Each row below holds a small network's activations on one input, seen along a few directions.
In each table, some parts of the input vary, and every possible input appears once, in random order.
Descriptions start from the smaller parts, as in this example, which fits no table here: one of 3 separate values, together with either a single point or one of 11 places along a line or (one of 4 places along a line, together with one of 8 places around a ring).
Shared parts are said once, and a part with two or three values counts as separate values.
(in the rows, 128 means zero)

Rows:
r1: [105  81 131 155  99 156  34 131 202 153 111  94 179 177]
r2: [179 129 171 163 114 108 153 152  88 182 161 139  99  67]
r3: [121  68 116 119 114 178  48 185 219 125 102 109 187 150]
r4: [141 105  85 114 169  94 195 105 107  91  48  99  75 122]
r5: [124 168 181 151 121 128 145 133  97 154 218 171 139 133]
r6: [ 93  89 107 110 129 179  22 147 222 159 108 103 181 135]
r7: [141 134  89  90 140 105 178  96  98  80  64 113  80 115]
r8: [141 179 167 154 105 118 139 133  80 150 205 170 134 107]
r9: [115 158  93 102 157 111 173  92  94  76 103 136 108 163]
r10: [ 95 150 107 101 162 112 180  84 103  75 113 138 112 179]
r11: [153 147 160 148  97 118 141 149  99 163 174 137 115  59]
What do these inputs look like to the network?
> either one of 3 separate values or (one of 2 separate values, together with one of 4 places along a line)
Which other rows does r8 become when the choice among 2 separate values takes its other values? List them by row number.
> r9

Rows:
r12: [128 129  96 113 160 122 148 106 114 108  86 114 107 135]
r13: [140  99 157 136  99 158  59 198 192 170 141 124 162 113]
r14: [114  74  95 119 122 145  78 157 197 116  67  92 152 141]
r15: [117 115  95 116 143 132 124 105 145 109  85  97 128 117]
r16: [160 175 174 144 132  78 213 131  49 135 185 173  81 110]
r17: [135 135 151 132  88 128 103 156 123 162 152 135 124 106]
r18: [ 61 119  93 114 135 142  77  97 157  84 114 125 185 191]
r19: [151 158 102 121 158 103 221  87  65  73 108 141  75 140]
r20: [131 129 101 121 173 106 187  86  90  98 101 130  98 127]
r21: [ 87 134 151 145 106 163  74 119 144 143 197 145 191 172]
r22: [144 126 156 138  84 155  83 159 162 161 142 121 143 101]
r23: [161 153 175 144 128 101 180 120  73 148 164 157 100 110]
r24: [141 157 154 143 109 124 145 137 107 160 171 135 106  93]
r25: [121  90  93 105 155 136 101 133 174 125  79 102 138 136]
Changing only one part turns r15 into r17. The same change can be made to r25. Which row results?
> r22
What do these inputs look like to the network?
> one of 2 separate values, together with either a single point or one of 6 places along a line
Which other rows does r16 become when the choice among 2 separate values takes its other values? List them by row number.
> r19
Which other rows does r24 become when the choice among 2 separate values takes its other values? List them by row number.
> r12
